A small network was shown many inputs. Here are its activations along a few directions, one row for each input.
In each table, some parts of the input vary, and every possible input appears once, in random order.
A made-up example of a description, with smaller parts first: one of 8 places around a ring, together with either a single point or (one of 2 separate values, together with one of 4 places along a line) or one of 9 places around a ring.
Shared parts are said once, and a part with two or three values counts as separate values.
(in the rows, 128 means zero)

Other details of the inputs shift rows strongly along two fixed directions, in all tables alike. That doesn't count.

Table:
x1: [124  91 115 115 152 140 211  97  64 103 178 204]
x2: [114 128 114 140 127  83  99 101 129 148 123 123]
x3: [158 107  81 117 117  76 148 106 115 130 114 125]
x4: [104 120  69  99 132  37  85  63 122 139 146 132]
x5: [129 160 191 173 113 208 127 168 173 126  84 124]
x6: [126 170 213 164 137 198 122 167 148 141 116  93]
x7: [126 125  86 100 102  67  59 147 164 129  96  79]
x8: [113 126  97 119 143 131 140 102 139 123 113 143]
x9: [164 123  96  80 114  84  93 127 144 133  92 123]
x10: [129 154 103 103 142 100  70 119 141 142  90 110]
x11: [168 153 180 149 111 140 115 188 155 156 112  90]
x12: [113 127  85 122 145  70 109  94 128 151 130 114]
x13: [118  89  84 108 122  92 139 111 128 121 153 140]
x14: [157 147 205 158 101 241 153 199 164 126 110 111]
x15: [102  85 115 130 157 135 194 102  67  99 208 186]
x16: [100 129 107 109 143 117 123  82 108 112 146 168]
x17: [117 125  94 127 137 100 120 106 155 140 111 111]
x18: [127 162 166 159 152 161 119 151 141 137 121 105]
x19: [110 145 145 137 145 131 115 109 122 120 149 137]
x20: [120 156 179 168 114 181 128 155 182 130 115 108]
x21: [182 159 155 141 102 163 125 180 155 130  69 102]
x22: [148 100  61 110 130  41 149  82  78 136 144 141]
x23: [191 172 162 139 116 121  80 182 137 145  80  73]
x24: [128 144 101  80 116  90  57 105 165 145  70  95]
x25: [ 81  94 144 160 146 184 237  87 109 114 175 171]
x26: [116 136 143 137 132 135 111 163 118 110 142 112]
x27: [ 80  94 136 170 139 167 223 133  83  98 203 170]
x28: [ 88 108 113 111 155 138 173  70  83 116 157 177]
x29: [101 125 173 182 154 181 184 116  96 112 164 169]
x30: [124 143 107 107 129  88  61 105 130 137  90 129]
x31: [115  76 136 152 129 184 238 110  98 110 191 171]
x32: [162 118 106 101 111  76 102 133 153 144 104 105]
x33: [127 127 146 126 129 165 136 158 118 115 144 148]
x34: [154 150 200 148 114 220 139 189 135 130 124 117]
x35: [136 124 108 111 114  78  80 144 140 147 134 100]
x36: [134 153 138 119  99 145  72 189 175 117  79  87]
x37: [165 155 213 164 131 192 148 196 134 131 131 114]
x38: [116 119 107 135 121  96 109  99 149 136 107 125]
x39: [154 136 170 136 125 161 119 160 121 135 141 105]
x40: [122 145 103  98 117 103  72 104 164 125  95 124]
x41: [107 140 174 162 132 167 156 133 135 147 140 114]
x42: [132  96 102 131 149 140 226  91  47  99 166 201]
x43: [151 119 104 101 109  75  82 124 129 157 130  92]
x44: [128 103  76  81 119  91 105 113 132 117 126 143]
x45: [ 99 102  58  79 135  69 106  98  87 101 145 153]
Each input here is: one of 5 places around a ring, together with either one of 4 separate values or one of 5 places along a line.
Changing only the place on the ring of 5 turns x9 into x37. The same change can be made to x44. Which row results?
Answer: x15
Start at x34 and move only the place on the ring of 5, one step at a time. The first step leads to x39. Which rows follow, in order?
Answer: x43, x31, x14
Which other rows agree with x30 in the place on the ring of 5? List them by row number.
Answer: x1, x10, x16, x28, x33, x34, x42, x45
Which other rows does x41 become when the choice among 4 separate values takes its other values? List them by row number.
Answer: x2, x4, x12
Which other rows agree with x31 in the place on the ring of 5? List them by row number.
Answer: x3, x7, x13, x17, x20, x25, x32, x38
Which other rows does x11 become when the place on the line of 5 takes its other values? List them by row number.
Answer: x22, x27, x35, x43

Table:
x46: [118 152 188 172 119 210 144 183 183 123 116 113]
x47: [133 106 102 105 127 128 161 103 112 123 128 145]
x48: [153 146 131 113  93 131  77 176 174 132  72  76]
x49: [133  99  38  81 125  43 116  75 107 121 105 144]
x50: [184 155 150 104 113 124  71 180 148 152  90  81]
x51: [140 104  74  87 105  76 108  92 124 126 106 132]
x52: [ 96 104 161 182 145 180 220 137  95 114 200 153]
x53: [ 98 114  64  73 151  54  83  53 103 137 132 142]
x54: [122 136 145 135 131 160 141 126 163 137 115 125]
x55: [111 163 160 134 123 157  71 161 157 127 104  93]
x56: [130 113  87 109 123  37  82  91 115 152 137 111]
x57: [150 154 159 140 126 115  89 156 154 165 116  72]
x58: [135 114 172 175 151 206 245 153  76  93 187 190]
x59: [153 124 115  99 120 102 100 158 120 125 131 116]
x60: [168 137 164 134 110 151 119 176 130 132 124 123]
x61: [121 173 210 167 121 203 103 170 160 130 113 111]
x62: [ 99  90  95 154 162 105 215  73  62 112 196 176]
x63: [117 169 153 138 133 143  79 144 141 131  93 108]
x64: [ 87 101 120 161 155 168 228  88  99 100 166 199]
x65: [112 106  74  97 127  67 108  67 136 128 129 151]
Changing only one part turns x60 into x59. The same change can be made to x56. Which row results?
Answer: x52
What do these inputs look like to the network?
Answer: one of 4 separate values, together with one of 5 places around a ring
Which other rows does x46 become when the choice among 4 separate values takes its other values? List them by row number.
Answer: x54, x64, x65
Start at x53 and move only the place on the ring of 5, one step at a time. The first step leads to x57. Which rows follow, in order?
Answer: x50, x47, x54
